Each row below holds a small network's activations on one input, seen along a few directions.
Each table varies a few parts of the input and shows all the possible inputs, shuffled.
Descriptions start from the smaller parts, as in this example, which fits no table here: one of 8 places around a ring, together with either a single point or (one of 2 separate values, together with one of 4 places along a line) or one of 11 places around a ring.
Shared parts are said once, and a part with two or three values counts as separate values.
In the rows, zero is written as 128.

Table:
x1: [179 141 161 115  99  85 126 143 152 131 115 124 169 154  86 167 133 107
 156 125]
x2: [163 177 103 177  97 123 144 111  82  77 165 152  73 210 151 188  95 122
 220  52]
x3: [160  95 180 110 122  86 137  80 100 129 125 189 141 158 173 120 146  81
  89 133]
x4: [ 80  91 140 109 165 141 122 125 183 160 135 147 118 118 111  95  94 129
  63 132]
x5: [179 125 172 113 111  79 129 121 133 124 113 140 158 164 116 146 140  97
 136 129]
x6: [106 150 123  99 115 155 130 173 137 136  70  78 141 113 125 135 151 132
 184 181]
x7: [159 119 123 143 126 106 116 115 109 129 148 130 168  78 114 114 153 142
  68 135]
x8: [ 92 121 125 113 144 143 115 169 221 163 134 106 131 113  55 127  97 150
 111 128]
x9: [170 148 106 143 112 109 109 153 147 131 146  89 183  70  56 144 151 161
 117 130]
x10: [ 95 119 142  97 133 154 138 129  98 134  72 118 128 118 184 107 150 109
 139 182]
x11: [151 102 128 143 134 108 121  92  94 133 153 156 154  75 141  97 165 135
  46 136]
x12: [ 79 152  72 168 143 175 129 137 141 109 188 118  44 175 123 151  56 157
 177  46]
x13: [169 112 176 111 114  82 135 103 115 127 119 165 154 162 147 137 135  86
 109 131]
x14: [169 133 118 144 123 103 110 133 128 124 144 105 172  81  84 123 157 151
  96 133]
x15: [105 133 136  99 128 150 131 151 117 129  67  94 131 121 154 116 156 121
 165 183]
x16: [161 177  54 197 109 138 132 127  75  84 197 110  93 131 127 163 107 175
 179  54]
x17: [ 90 105 136 111 159 138 117 147 202 156 131 122 121 122  82 105 101 140
  89 131]
x18: [ 95 185  71 163 113 188 151 145  70  86 122 105  58 172 187 156 109 140
 251 105]
x19: [ 87 100 149  96 140 156 141 105  84 137  76 142 116 114 210  92 160 102
 120 182]
x20: [ 72  75 146 108 173 142 126 100 169 162 140 171 106 113 135  78 106 124
  44 132]
Question: The inputs of x15 and x17 match in every part but one. If x19 is changed in the same way as x15 into x17, which row does it become?
Answer: x20
Question: What do these inputs look like to the network?
Answer: one of 4 separate values, together with either a single point or one of 4 places along a line
Question: Which other rows does x7 become when the choice among 4 separate values takes its other values? List them by row number.
Answer: x4, x10, x13

Table:
x21: [115 164  73 154 125 159 131 149 127 112 151  96  91 122 115 149 106 169
 188  97]
x22: [114 114 112 140 145 130 116 131 167 140 181 127 119 124  89 128  85 148
  90  82]
x23: [ 91 118 107 142 157 148 114 135 182 136 175 131  96 129  90 115  90 147
  95  92]
x24: [154  84 187  92 131  84 126  95 118 153  97 167 202  85 146  93 186  88
  48 190]
x25: [ 87 168  71 161 136 181 140 160 133 117 141  93  87 129 119 138  93 165
 189 104]
x26: [158 118 156 107 122  98 117 133 164 149 116 125 193  98  83 127 153 116
  97 158]
x27: [153 131 116 156 131 104 114 114 158 131 189 147 141 121  66 142 102 146
  92  78]
x28: [170 127 120 158 136  89 114 119 153 123 186 138 140 130  68 133 104 151
  83  76]
x29: [108  71 180  68 150 118 131  98 130 162  76 156 156  90 163  75 168 101
  50 199]
x30: [ 94 163 103 144 126 179 159 128  68  98 105 129  58 196 208 145 104 115
 243 112]
x31: [130 121 113 152 134 116 121 127 168 140 186 148 118 127  83 131  97 150
  85  84]
x32: [165 179 116 155  84 126 147 110  48  77 128 143 101 187 181 184 126 101
 225  97]
x33: [146 107 163 106 129 105 116 136 165 154 105 117 175  99  87 119 155 122
  94 155]
x34: [100 162 101 144 119 168 147 126  70  88 114 124  58 199 204 144 121 112
 239 110]
x35: [141 168 113 152  90 140 154 121  56  87 125 143  81 195 198 168 126 111
 223 100]
x36: [143  74 194  91 137  94 125  96 120 158  86 158 184  87 150  84 187  94
  46 186]
x37: [120 164 108 138 110 156 154 118  67  89 114 132  64 189 206 158 117 119
 240 106]
x38: [114  72 183  72 146 112 125 107 120 166  85 147 172  90 167  82 164  91
  42 195]
x39: [151 165  84 172 111 136 122 143 112 103 158  98 113 124 100 164 123 161
 174  86]
x40: [108 106 150  85 141 126 122 143 176 159  95 116 148 100  99 109 137 130
 102 167]
x41: [114 106 154  89 136 121 117 151 167 160 104 106 165 102 102 115 134 121
  93 164]
x42: [162 175  80 170 102 130 119 139 109 100 165 108 127 123  93 171 120 156
 175  87]
x43: [ 94 166  72 160 131 172 126 157 131 109 151  87  87 132 115 136 109 163
 185 102]
x44: [ 83 119 105 144 158 156 124 137 185 141 164 137  97 126  97 116  72 150
  99  94]
x45: [137 168  79 168 107 143 129 152 118 108 162 107 107 129 110 157 117 163
 171  92]
x46: [153 165 119 157  94 133 149 114  51  80 120 134  86 190 187 177 131 109
 226  96]
x47: [ 79 109 147  94 149 145 122 156 181 159  82 115 141 106 107 104 119 128
 101 175]
x48: [143 119 120 156 138 110 115 120 162 134 180 138 125 122  73 135 105 149
  89  74]
x49: [176 113 161 108 125  83 118 137 159 141 115 117 191 106  85 117 153 121
  90 158]
x50: [134 108 154 100 124 110 123 146 170 160 110 128 166 105  97 118 147 123
  89 167]
x51: [134  75 183  84 133 101 130 105 125 164  89 167 174  93 161  83 178  93
  39 197]
x52: [120 162  77 157 119 155 126 154 117 111 157  85 109 126 114 154 104 161
 178  92]
x53: [ 91  71 180  73 158 133 120 103 134 158  74 148 148  98 165  69 167  97
  45 205]
x54: [179 172  84 173 107 115 119 143 104  91 164  98 128 134  96 162 120 162
 166  87]
x55: [124 161 108 141 104 152 153 122  57  89 119 120  81 193 203 165 116 107
 230 101]
x56: [ 82  72 178  77 158 140 128 106 135 162  62 154 148  95 172  70 146  98
  48 208]
x57: [181 178 119 159  88 111 149 112  45  69 125 132 102 198 184 176 125 109
 216  97]
x58: [ 88 108 150  91 148 139 113 152 179 154  94 109 140 109 100 102 138 125
  97 172]
x59: [109 115 107 137 150 134 121 125 177 141 176 137 102 121  88 123  87 155
  99  88]
x60: [172  80 191  93 132  69 127 100 114 145  96 158 200  93 147  81 185  93
  42 189]
Question: What do these inputs look like to the network?
Answer: one of 5 places along a line, together with one of 8 places along a line
Question: The inputs of x45 and x54 match in every part but the place on the line of 8. If x51 is changed in the same way as x45 into x54, which row does it become?
Answer: x60
Question: The inputs of x21 and x42 match in every part but the place on the line of 8. If x40 is changed in the same way as x21 into x42, which row does it become?
Answer: x26
Question: Which other rows does x44 become when the place on the line of 5 takes its other values? List them by row number.
Answer: x25, x30, x47, x56

Table:
x61: [116 132 130 110 113 138 131 149 150 151 112 121 151 104 113 144 132 125
 139 149]
x62: [112 124 139 103 126 135 132 147 149 147 106 116 143 126 124 134 116 118
 133 147]
x63: [150 131 142 126 108 112 135 111 102 125 127 150 144 138 146 150 129 106
 131 124]
x64: [165 173 109 153  86 131 147 119  51  87 117 129 109 156 180 167 159 121
 222 119]
x65: [126 173  65 195 120 157 137 115  91  82 196 136  51 179 141 169  77 154
 201  33]
x66: [ 76  65 164  75 172 139 118 123 164 177  85 131 155  64 136  56 152 123
  26 201]
x67: [128  97 164  93 138 104 113 140 208 172 115 136 173  92  62 110 145 127
  68 161]
x68: [125 166  72 188 125 151 137 116  89  79 197 129  44 198 151 165  71 147
 202  27]
x69: [ 76  63 167  73 172 137 114 125 164 174  87 123 153  73 136  58 151 119
  28 197]
x70: [ 86 178  53 179 132 184 132 155 139 101 175 104  51 159 110 160  63 173
 204  60]
x71: [150 127 146 122 112 108 139 112 101 125 127 151 139 149 154 145 123 104
 131 123]
x72: [ 85 171  60 173 136 179 132 156 138  98 175  98  44 178 120 157  57 166
 205  54]
x73: [187 158  79 165 120 100  94 170 154 123 175  54 198  45  17 136 146 194
  96 115]
x74: [126 168  69 191 124 152 140 116  90  82 196 136  47 190 150 164  71 152
 203  31]
x75: [111 122 142 101 127 134 128 149 148 143 107 108 140 135 124 135 115 115
 135 143]
x76: [230 155  88 186 101  73 101 133 105 104 196  92 194  63  49 152 156 180
  88  88]
x77: [114  67 172  94 159 112 122  93 118 151 108 160 153  99 169  67 154 101
  24 176]
x78: [162  92 182 109 137  74 122 107 163 146 129 165 164 137 102 111 134 103
  60 134]
x79: [ 80  72 155  80 159 141 118 124 166 182  91 135 164  44 124  65 170 130
  32 203]
x80: [124 175 102 137 101 158 139 157  96 107  95  94 113 138 148 156 150 135
 226 144]
x81: [161 170 114 150  97 131 144 117  50  81 111 124 105 167 182 160 149 116
 218 119]
x82: [114  72 166 100 155 117 123  90 120 155 107 166 161  80 160  69 162 107
  22 181]
x83: [120 171 107 135 111 158 137 155  96 101  89  88 110 149 150 149 140 131
 222 144]
x84: [154 135 137 129  97 113 138 113 102 130 133 157 147 125 143 157 140 111
 136 124]
x85: [124  93 170  91 148 104 110 139 208 167 110 131 170 103  65 104 135 122
  64 160]
x86: [119  77 161 103 144 117 127  92 121 160 113 172 164  68 156  75 173 112
  26 182]
x87: [161 165 118 146 100 126 148 117  50  81 110 125 100 179 191 155 143 114
 218 118]
x88: [130 177  59 198 110 157 140 116  90  89 202 140  55 168 138 177  88 158
 205  34]
x89: [ 76  68 161  78 169 141 115 122 165 177  86 129 161  54 127  59 159 126
  28 202]
x90: [167 100 173 116 122  78 122 107 164 151 135 171 172 114  91 122 150 111
  64 137]
x91: [124  87 176  85 151 100 110 141 206 164 111 124 162 122  74 102 127 116
  65 155]
x92: [160 163 120 144 102 126 144 118  49  77 111 117  97 187 191 156 142 110
 220 114]
x93: [112 128 136 108 123 138 128 147 150 146 107 115 148 115 115 137 122 121
 134 148]
x94: [ 90 181  48 182 123 185 135 156 137 108 180 110  55 148 107 166  74 176
 208  61]
x95: [148 125 148 120 113 108 135 114 100 122 127 143 136 158 154 147 122 100
 133 118]
x96: [114  69 170  97 159 113 127  92 119 154 107 167 155  91 168  64 155 105
  21 180]
x97: [125  89 173  87 151 102 113 139 207 167 109 131 165 114  73 101 129 120
  63 159]
x98: [161  90 184 107 138  74 118 109 161 142 130 157 162 145 103 113 132  99
  62 130]
x99: [120 166 113 129 115 154 136 156  95  98  89  82 102 167 160 146 133 125
 224 139]
x100: [162  96 178 113 133  78 118 106 164 146 130 165 169 126  94 116 140 105
  60 136]
x101: [120 167 110 131 113 155 140 155  96 101  88  89 104 160 159 145 134 128
 222 143]
x102: [ 86 173  57 175 135 181 135 155 138 101 174 105  47 170 119 156  58 170
 205  59]
Question: What do these inputs look like to the network?
Answer: one of 2 separate values, together with either a single point or (one of 4 places along a line, together with one of 5 places along a line)
Question: The inputs of x98 and x91 match in every part but the choice among 2 separate values. If x68 is changed in the same way as x98 into x91, which row does it become?
Answer: x72
Question: The inputs of x85 and x100 match in every part but the choice among 2 separate values. If x93 is changed in the same way as x85 into x100, which row does it become?
Answer: x63
Question: Which other rows does x86 become when the place on the line of 5 takes its other values? List them by row number.
Answer: x64, x84, x88, x90
Question: Which other rows does x80 become when the place on the line of 4 takes its other values? List them by row number.
Answer: x83, x99, x101
